[[138 121 119 130 118 118 118 139 134 113 108]
 [148 119 114 137 118 124 120 131 127 121 120]
 [133 120 146 127 117 142 143 126 128 111 107]
 [104 130 120 110 129 120 121 140 134 127 124]]
Indices start at 0.
The entry in row 2 and column 1?
A: 120
The entry directly above 104?
A: 133
The entry in the top-left corner: 138
The bottom-left entry -> 104
The entry directly above 110?
A: 127
The top-right entry is 108
The entry in row 1 and column 0: 148
The entry at row 0, column 2?
A: 119
The entry just right of 138 -> 121
The entry in row 1 and column 1?
A: 119
The entry just left of 142 is 117
The entry in the bottom-right corner: 124

[138 118 150 144 115 128 137 111]
The entry just right of 144 -> 115
The second entry from the right: 137

114	129	112	148	126	137
114	129	111	148	126	136
136	123	138	110	127	132
115	129	112	147	126	139
114	129	111	148	126	137
138	126	141	106	127	128
132	142	132	120	126	142
116	126	113	145	126	142
137	124	140	108	127	129
128	138	128	126	126	145
130	140	130	123	126	144
127	132	128	125	128	105
130	135	132	119	128	105
Indices start at 0.
What is the entry at row 2, column 0?
Answer: 136
The entry at row 0, column 1: 129
What is the entry in the top-left corner?
Answer: 114
The entry in the bottom-right corner is 105
The bottom-left entry -> 130
The entry in the top-right corner -> 137
What is the entry at row 1, column 0?
Answer: 114
The entry in row 1 and column 2 is 111
The entry in row 0 and column 2: 112
What is the entry in row 2 and column 2?
Answer: 138
What is the entry directly above 147?
Answer: 110

Questions about the row below.
1) Read off the smallest entry.
2) Read off the entry just right of 101.
[123, 115, 109, 103, 101, 102, 104, 108, 116, 124, 133, 142]
1) 101
2) 102

M =
[[131 131 134 132 134 124 128 132 134 124 129 126 128 132]
 [130 126 128 127 120 131 134 128 120 121 129 131 130 118]
 [126 130 124 129 137 104 114 128 135 131 129 112 129 137]
 [132 133 130 131 139 140 134 130 133 116 131 133 129 132]
 [132 125 129 129 130 127 126 128 131 128 124 128 130 128]
 [129 130 129 133 131 118 117 131 130 123 131 117 128 129]
 [133 127 132 130 137 120 121 130 137 123 128 120 131 136]
 [127 122 130 125 136 153 147 125 131 122 121 150 131 134]
 [128 125 130 125 130 135 135 126 131 115 125 136 129 130]
 [127 128 125 128 120 118 119 126 122 134 129 121 121 120]
 [126 128 127 127 121 127 124 128 121 135 127 128 128 123]
 [126 127 123 125 126 127 126 126 123 114 128 125 120 124]]
Indices start at 0.
The entry in the bottom-left corner -> 126
The entry in row 0 and column 0? 131
The entry in row 2 and column 1? 130
The entry at row 0, column 2: 134
The bottom-right entry: 124
The entry at row 2, column 0 -> 126
The bottom entry of the column that holds the smallest entry: 127
The entry directly below the smallest entry is 140
The entry in row 1 and column 1? 126
The top-right entry? 132
The entry in row 0 and column 1? 131
The entry at row 1, column 0 -> 130
The entry directly above the largest entry? 120
The entry directly above the smallest entry? 131
The entry just left of 139 is 131
The entry in row 2 and column 2? 124
The entry directly below the largest entry? 135

Read these off the array that follows. Indices start at 0.
1) Which number is the entry in row 1 and column 1?
2) Which number is the bottom-right entry?
3) Which number is the entry in row 0 and column 0?
4) Which number is the entry in row 0 and column 1?
5) Which number is the entry just left of 149?
6) Which number is the entry in row 2 and column 0?
[[130 113 114 102 149 135 132 153 133 150 151 147 139 128 103]
 [135 151 136 114 153 106 110 143 153 151 123 134 147 118 134]
 [128 157 150 121 136 114 102 128 120 131 121 114 113 143 144]
 [104 105 102 129 125 115 114 102 111 122 138 112 150 134 148]
 [108 102 123 157 143 154 107 130 135 134 126 122 113 142 123]
 [122 132 133 141 122 151 117 140 105 136 132 130 146 134 111]]
1) 151
2) 111
3) 130
4) 113
5) 102
6) 128
